A small network was trained on made-up records. Each row is its average activation on records with the value named, seen along a few directions.
Values that are neighbours, or in one group, have similar rows; names and order tell nothing.
Random noise pushes rows far along 3 fixed directions. That doesn't count. These rows show it; they differ only by the noise:
[-287 -276   39   -1 -116    1  -52   94   17  -15  339 -120 -262  -86
 -122  583 -104  223  -14]
[ 217   14 -245 -231  328  -57 -263 -465 -259  404  -67 -217 -121  247
  192 -391 -252  246   40]
[ -14  -71 -125  -66  108  -77  -90 -300 -137  247   90  -65   50  239
  -15 -170 -239  150  186]
[  94  499  199 -556   33 -253 -185 -104 -568  257  261 -167   80  215
  246   19 -105  710  124]
[ 228   92 -180 -335  314  -70 -304 -389 -329  386  -20 -273 -204  186
  255 -262 -206  374  -34]


Values of Peb:
d9: [-223 -219  -39  324 -248    3 -101  261  123   88  100  156  -63  -38
 -306  292   11 -206 -208]
d6: [-109    1   58  213  171  299   93  209   47 -127 -162 -356 -262 -424
  247  153  122   80  -35]
d7: [ 171  -19  -67 -208  350  -93 -377  -91 -257  480 -189 -326 -325   56
  314 -163  -56  155 -382]
d8: [-155   66  -62 -132  -71 -278  -30  110 -219  241   77 -121  253  119
  -53  -44 -351    6  246]
d5: [ -80  206   49  193 -135  114  324  144  182 -299   23   50  117 -263
  -32  107   65  -11  185]
d12: [  45  220  199 -222 -141   71  101  282  162 -300   81  199   14 -143
   86  236  271  -63 -326]
d1: [ -15 -304   51  207  -87   48 -126   57  394 -122   85  277  -77    2
 -217   76  249 -469 -121]
d15: [ 253  239   82 -283  139  -16 -428   48 -193   79 -110   64  -74  -18
  181 -145  114  -46 -365]
d16: [  80   60   61   33  -82   38  180  -56  403 -145  -25  330   36  133
 -212 -128  360 -285  -52]
d2: [ 186   53   29 -247   27  -53 -338   -6 -273  130   50 -182 -330 -124
  227   32  -39  229 -205]
d11: [ -68 -163 -199  451  110  277  391 -198  205 -127 -527  -66  565   70
   -8 -594 -189 -355  382]
d10: [ 255  278   31  -17   62  -15  298 -177 -166 -325 -252  250  598  283
   16 -530  185 -258  310]
d4: [  48  280  254 -234 -312 -174 -167  241 -217  159  246  149  -69   -7
   84  203  139  180 -112]
d14: [ -33   20   33   12  -86 -339   -5 -154 -154   47   57    5  264  221
 -222 -104 -189   94  390]
d3: [ 267  625  -62 -139  224  -26  354 -276 -177   75 -369   20  621  317
  250 -831  -48  271  255]
d13: [ 322  -19 -154   51  152  132  251 -145  150 -236 -257  177 -166 -168
   58 -270  112 -173  -30]
A value of Peb combines one of 2 hidden first parts with one of 8 second parts; all combinations occur once.
Q: d15 and d12 share the first part; d15 and d1 share the second. Which value has the first part of d1 and the second part of d12?
A: d16
Q: d5 and d13 share the first part; d5 and d3 share the second. Which value has the first part of d3 and the second part of d13?
A: d10
Q: d9 and d11 share the first part; d9 and d4 share the second. Which value has the first part of d4 and the second part of d11?
A: d6

Values of Vuna:
m15: [  -2  -27  -12  -46  134   31   11    0  -66 -186  -34 -263 -269 -110
  100  147  -48   47  -18]
m13: [-123   18   90  179 -196   32  250  176  174 -332   -6  167  270   24
 -133  133  195 -155   64]
m16: [-318 -252  111   83 -137 -224  -69  -39   15  126  196  198  202  115
 -214  -10  -98 -155  187]
m11: [ -94  179  165 -119 -113 -305 -132  138 -284  -55  290  -70  228   88
  -62   72  -97  211  102]
m12: [-273   90  109   52 -138 -148  334   98  -47 -104   79   40  437   27
  -79   31  -67  141  366]
m2: [ 444  224 -209   72  237   74  120 -413   25  239 -213  123  264  258
  156 -855  -41 -164  203]
m8: [-329 -311   25   27 -251  -97   10  128  109  154  115   64  -91  -65
 -259  262  -36 -104   16]
m3: [ -63  -94  -76  -57    3  164   91   21   10   89 -138 -374 -329 -283
  121  351  -47  230   19]
m5: [ 212 -207 -182  127  142  110 -104  -41   80  -71    6  -37 -498  -83
  -76   25   74 -170 -196]
m14: [-102 -356 -235  235  -73  128   38  -60  389   28  -25  330   49   15
 -262 -141 -134 -436  -94]
m7: [ 211  411  178 -287  -26 -106 -207  -42 -239  179   87  220  398  398
   35 -415   12   93   34]
m9: [ 176  -49  -12   77  243  380  -83  -61  152 -187 -185  -57 -291 -319
  262   -1  190  -94 -352]
m10: [ -45  -10 -174  169   98  -43  140 -221 -100  175 -185 -102  317  140
   50 -418 -220    1  270]
m1: [  59  632  428 -442 -136 -237 -163  224 -391 -125  234  126  220  168
   77  259  235  418  -69]
m4: [ 359  871  411 -410  -36 -227   85  147 -470    3  -24   85  323  157
  384 -200  195  615   78]
m6: [  63  -16 -171 -150   64  -19 -120 -178  -48  247  -74 -115 -105   98
   18    8 -162   -4   77]
The values of Vuna form 4 separate groups.
Q: List the group mates of m7, in the order listed.
A: m5, m14, m1
Q: List the group mates of m12, in the order listed.
A: m15, m3, m10
Q: List the group mates of m6, in the order listed.
A: m16, m11, m8

Values of Fenar:
e3: [ -74 -196  -96  146 -242  -28 -148   74   98 -199  327  107 -164 -128
 -217  223  152 -133 -192]
e4: [-398 -511    3  110 -185  130  205  321  169 -137  -77    3  270 -247
 -142  451  -82  -56  -41]
e7: [ 166  292  284 -189   46  135  302 -145  136 -105  -84  244   -1  -88
  241   60  286  118  133]
e5: [  33 -188 -213  -80  -31 -180 -323  245 -252  350   82 -206 -376    3
   45  302 -183  204  -54]
e9: [  99 -390 -232   85  235  -88 -221 -101  191  164  -99  101  -69  208
  -81 -411  -99 -510 -177]
e15: [ 194  301   54 -616  237 -261 -101   32 -471  234  245 -362 -186  124
  255 -252 -212  484  155]
e11: [ 136  893  368 -494 -180   21  155   78 -210 -314  293  -81 -117 -118
  503  477  410  263 -294]
e16: [ 242   87  151 -187   20  263  392    6  115 -438    1  176 -139 -282
  -28   46  274  159 -167]
e12: [ 204  601   71  -88  -86   48  417 -278 -123 -195 -345  374  587  193
   24 -594  139   42  299]
e2: [ 205  456  162 -177  423   42 -120 -287 -150  323 -333 -258  -54  131
  451 -519 -101  235  155]
e8: [ 302  285  -16  -70   48   77  -46 -156 -146  184  -80 -151  185   57
  312 -623 -178  258  271]
e1: [ 359  323 -246  -35  116  -45 -467 -201 -189  630 -238   83  362  447
   21 -689 -108    4  -75]
e14: [ 219  603  297 -444  -50 -494 -287  -68 -564  331  -43  205  382  315
   95 -434  178  281   85]
e10: [-371  383  183 -287 -255 -428  -34  271 -491    8  283 -214  -33  130
  -76  376   45  734   13]
e13: [-336 -192   99  610 -169  -23  406    9  189  -92 -127  336  918  126
 -436 -190 -218 -508  623]
e6: [-158 -795 -448  573  298  103 -203 -411  325  -78   10 -162 -140  174
 -307   11 -423 -626   45]
The values of Fenar form 4 separate groups.
Q: List the group mates of e13, in the order listed.
A: e4, e2, e8
Q: List the group mates of e1, in the order listed.
A: e3, e9, e14
Q: List the group mates of e16, in the order listed.
A: e7, e11, e12

Values of Vozef:
l10: [ 202  144 -143   42  323  232   15 -204 -106   33 -389 -211  -18  -56
  214 -368  -40   80 -141]
l15: [ -43 -408 -286   15  143  -45 -156  -47    8  128 -160 -379 -427  -12
  119   -5 -154  -76  -62]
l12: [ 403   77 -206 -326  330   85 -468 -213  -53  245  -54 -129 -354  -66
  259 -140  177   88 -484]
l7: [ -83  321  312   64 -245   53  242  308   21 -184   49   92  276 -181
   12  211  228  191   69]
l14: [-411 -340  107  627 -244  236  412  159  563 -348  -28  259  276  -98
 -363  173  106 -450  244]
l2: [ 194  280  131 -110  -68  -67  -38   30  -43   39  243  314  160  274
  -38  -10  164  -14   83]
l11: [  56 -298 -285  143  207   -3 -198 -283  159  329 -101  -67 -189  -11
  -53 -354 -266 -312  -72]
l3: [-498 -497   36  248 -324   16   18  250  163  -89  217  111  -50 -164
 -372  404  -80 -232  -25]
l13: [ 120   20  -34 -139  -20  -96 -269 -140  -53  113  133  149 -122  125
  -20 -129   55  -83  -23]
l9: [ 262 -105 -366  -32  308  -58 -304 -522  -52  401 -256  161  167  434
  -21 -819 -220 -427   17]
l4: [ 340  430   56 -465  279 -276 -252 -256 -629  297  -69 -311 -114  138
  394 -319  -89  512  101]
l6: [ 119   48  -14  171  112  147  284  -45   93 -200 -238 -113  226    1
  176 -285   -9  -63  248]
l5: [ -91   21  -15 -150   28 -187  182   -5 -237  126  -61 -175   68   37
  139   70 -288  294  149]
l16: [ 252  289   53 -211   87   23   22 -117   40  -56  -69  106  109   39
   55 -254  183  172 -184]
l8: [  62   78 -137 -335  237    4 -238  -28 -242  143  -50 -527 -522 -200
  341  273 -130  460 -206]
l1: [  58  -65   37   94 -137  131   79  219  129 -281   16  162 -175 -154
 -137  365  196 -137 -252]
A value of Vozef combines one of 2 hidden first parts with one of 8 second parts; all combinations occur once.
Q: l13 and l4 share the first part; l13 and l9 share the second. Which value has the first part of l9 and the second part of l4?
A: l15
Q: l2 and l8 share the first part; l2 and l12 share the second. Which value has the first part of l12 and the second part of l8?
A: l5
Q: l1 and l7 share the first part; l1 and l16 share the second. Which value has the first part of l16 and the second part of l7?
A: l14
